A small network was shown many inputs. Here are its activations along a few directions, one row for each input.
In each table, some parts of the input vary, and every possible input appears once, in random order.
Descriptions start from the smaller parts, as in this example, which fits no table here: line(4) and (point or line(11) or (values(2) and ring(8))).
Shared parts are said once, and a part with two or three values counts as separate values.
In the rows, 128 means zero.

Other details of the inputs shift rows strongly along two fixed directions, in all tables alike. That doesn't count.

Table:
R1: [130 107 106 166 100 135 109  93 167 122 130 112 108 100]
R2: [147  80 112 130  89 135 151  68 186 119 142 101 116  63]
R3: [154 147  74 174 117 143  57 159 127 124 162 125  79 175]
R4: [112  81 236  37 144 105 234  79 101 124  53 137 169  54]
R5: [115 148  80 211 120 135  58 150 141 113 137 134 108 159]
R6: [106 201 145  97 194 110 117 231  29 150 128 161 153 223]
R7: [147  74 127 124  80 133 159  46 198 131 122  93 110  50]
R8: [144  66 135 140  91 127 144  44 184 110  99 107  93  35]
R9: [129 162  62 195 113 140  80 157 157 122 175 125 132 173]
R10: [111 192 145  97 197 115 110 237  20 136 133 158 153 213]
R11: [151 166  71 173 121 134  60 156 129 149 155 114  80 166]
R12: [142  91 220   6 143 114 231  99  87 150  89 132 144  95]
R13: [117 147  76 203 119 134  59 156 142 106 151 129 110 158]
R14: [ 93 150 171  79 167 111 181 175  76 128 119 157 195 165]
R15: [111 155  81 213 120 125  61 145 147 113 125 142 102 161]
R16: [106 128 187  53 158 112 219 140  94 132 119 146 199 130]
R17: [112 119 187  53 162 118 212 146  85 119 124 142 199 120]
R18: [177  88 131  95  92 144 139  42 189 152 127  95  82  52]
R19: [153 156  76 174 111 143  60 156 132 136 156 123  82 181]
R20: [135 104  99 158 101 135 113 100 171 114 143 109 112  99]
R21: [139  85 130 145  88 129 138  61 183 124 106 106 101  62]
R22: [140  76 128 144  94 129 135  65 178 113 113 107  99  56]
R23: [167 107 103 136  98 145 107  96 152 139 142 108  77 117]
R24: [129 140 186  44 178 126 159 157  67 136 115 149 157 137]
R25: [150 160  69 174 126 138  59 154 124 147 158 115  80 164]
R26: [ 74 192 148 122 188 111 124 232  50 121 127 173 194 227]
R27: [119 151  70 200 118 140  65 153 147 118 157 126 119 167]
R28: [156  52 135 103  75 137 188  20 204 133 126  88 115  22]
R29: [116 156  78 204 113 133  61 153 148 118 145 127 113 164]
R30: [147  52 150 124  83 129 168  15 193 122  88 100  95  14]
R31: [145 168  74 167 127 143  53 147 147 144 159 132  88 172]
R32: [106 135 176  70 164 122 196 157  81 126 127 146 201 144]
R33: [111 156  75 204 115 129  66 150 151 120 146 133 110 168]
R34: [ 98 109 212  59 156 104 208 121  90 127  75 149 172 103]
R35: [123 156 181  55 183 130 149 169  59 144 116 154 162 159]
R36: [ 97 151 174  79 166 115 176 177  73 126 118 152 198 162]
Each input here is: line(4) and (values(3) or line(6)).
The inputs of R4 and R30 match in every part but the line(4) part. If R9 is changed in the same way as R4 into R30, which row does it become? -> R32
A walk changes only the line(6) part. It starts at R15 and steps to R34. List the rest of the walk in order. -> R33, R26, R14, R16
Which other rows does R8 become when the line(6) part takes its other values? List them by row number. -> R2, R13, R17, R20, R22

Table:
R37: [138 141  87 169 117 141  80 137 141 129 151 121 106 148]
R38: [133  63 136 129  87 126 177  57 183 109 120 102 129  48]
R39: [112 146  90 191 108 131  94 130 163 123 136 131 128 152]
R40: [130 157  75 187 119 131  64 153 140 128 149 130  93 169]
R41: [131 121 147 101 132 123 153 119 120 137 120 121 133 110]
R42: [101 162 172  78 182 115 157 191  51 135 117 155 179 174]
R43: [136 145  86 174 117 131  85 137 142 130 143 124  98 147]
R44: [132 114 154 100 129 125 147 117 118 131 111 129 123 117]
R45: [134 121 144  95 133 125 154 118 125 136 125 126 135 113]
R46: [137 155  74 181 121 144  63 154 143 123 162 131 104 170]
R47: [106 160 175  74 180 121 153 191  52 128 117 159 180 177]
R48: [134 117 151 101 130 129 148 119 117 133 118 122 133 111]
R49: [131 134 132 111 137 127 137 134 123 133 135 133 133 134]
R50: [134 115 152 103 130 126 150 117 116 131 113 127 127 114]
R51: [132  71 145 126  98 127 159  46 186 115 102 110 118  35]
What do these inputs look like to the network? -> values(3) or (values(2) and line(6))
Which other rows belong to the same alternative as R49? List them by row number. -> R37, R40, R41, R42, R43, R44, R45, R46, R47, R48, R50

Table:
R52: [169  88 108 174  86 149  71  92 142 119 117 106  42 114]
R53: [167 113  97 170 112 157  59  87 144 132 124 104  58  81]
R54: [139 128  73 150  97 147 100  79 217 144 166 117 113 119]
R55: [148  89 175  60 135 107 174 110  95 126  98 108 105  69]
R56: [154 118  87 172  75 129 117  88 189 143 142 123  68 132]
R57: [150 133  62 167 102 140 114  80 194 153 159 106 107 109]
R58: [101 158 210  54 205 137 113 195  26 121  93 171 166 170]
R59: [141  96 180  49 147 136 170  96 136 120 130 139 144  75]
R60: [112 140 178  74 164 130 190 212  37 108 144 149 212 203]
R61: [131  94 162  67 107 118 218  89 134 146 111 130 143 117]
R62: [134 112 174  62 125  93 185  99 116 158  82 112 109  84]
R63: [140  91 168  51 126 150 186 102 144 120 154 115 190  83]
R64: [162 143  83 168 105 134  88  80 181 151 122 110  74  99]
R65: [ 75  80 194 134 129  95 182  91 137  80  39 149 169  55]
R66: [133  97 166  74  92 128 228  97 141 147 125 115 167 119]
R67: [155 135  98 175 107 143  72  74 166 162 110 105  62  99]
R68: [131 161  98 172 147 133  80 204  85 104 160 158 112 217]
R69: [126 176  71 164 165 144  74 198  88 116 177 146 151 188]
R70: [152 101 169  65 150 130 184  96 112 129 124 129 138  63]
R71: [ 78  94  83 236  87 118 113  82 205  71 122 126 146  86]
R72: [126 114 202  57 140 132 151  76 132 158  76 131 123  88]
R73: [120 165 107 169 157 125  40 209  53 125 129 128  86 189]
R74: [128 109 168  66 129  95 204 100 128 160 111 116 120  87]
R75: [147  70 163  65 121 130 205  98 113 114 127 123 141 103]
R76: [122 187 103 171 130 118  74 193  93 134 117 161 105 228]
R77: [106 202  99 156 162 133  68 186 132 138 160 167 139 212]
R78: [159  80 186  67 123 123 180 100 100 113  89 128 108  94]
R79: [164 115  93 146 106 154  61  92 183 112 142 119  76  93]
R80: [ 86  87 115 243  94 123  71  85 181  88  67 127 101  76]
R81: [156 141  78 171 108 135 106  81 193 154 150 114  86 102]
R82: [136  78 153  59 133 114 199 110 108 127 135 103 137  78]
R83: [102 148 167  67 176 114 183 223  33 121 152 129 208 178]
R84: [159 103  78 164 101 126  99 109 164 124 166  96  61  93]
R85: [ 89 171 199  70 184  92 143 199  16 162  74 148 146 182]
R86: [153 104  72 145 103 159  85  92 195 113 180 114 111 102]
R87: [136 187  92 165 168 138  49 199  75 115 139 151 118 181]
R88: [116 179 118 177 132 126  56 187  78 145 106 155  94 227]
R89: [142 131  77 156  82 156 109  88 224 145 180 102 137 121]
R90: [116 202  76 175 145 140  98 194 118 147 176 132 178 208]
R91: [ 28 150 200 139 191  87 174 197  61  74  73 195 229 159]
R92: [122 102 152  61 123 101 212  99 130 159 119 107 140  93]
R93: [112 205 104 153 159 132  49 185 120 136 132 163 127 209]
R94: [168 112  66 168  92 160 107 101 178 124 188  89 130  93]
R95: [125 104 156  68 108 111 222 108 137 160 133  92 164  95]
R96: [ 42 166  98 242 130 119  98 197 126  64 140 152 217 188]
The inputs of R94 and R70 match in every part but one. If R89 is changed in the same way as R94 into R70, which row does it become? -> R77
The inputs of R85 and R92 match in every part but one. If R72 is changed in the same way as R85 into R92, which row does it become? -> R54
What do these inputs look like to the network? -> line(5) and (point or (values(2) and line(4)))
Which other rows does R95 become when the values(2) part takes its other values? List them by row number. -> R83
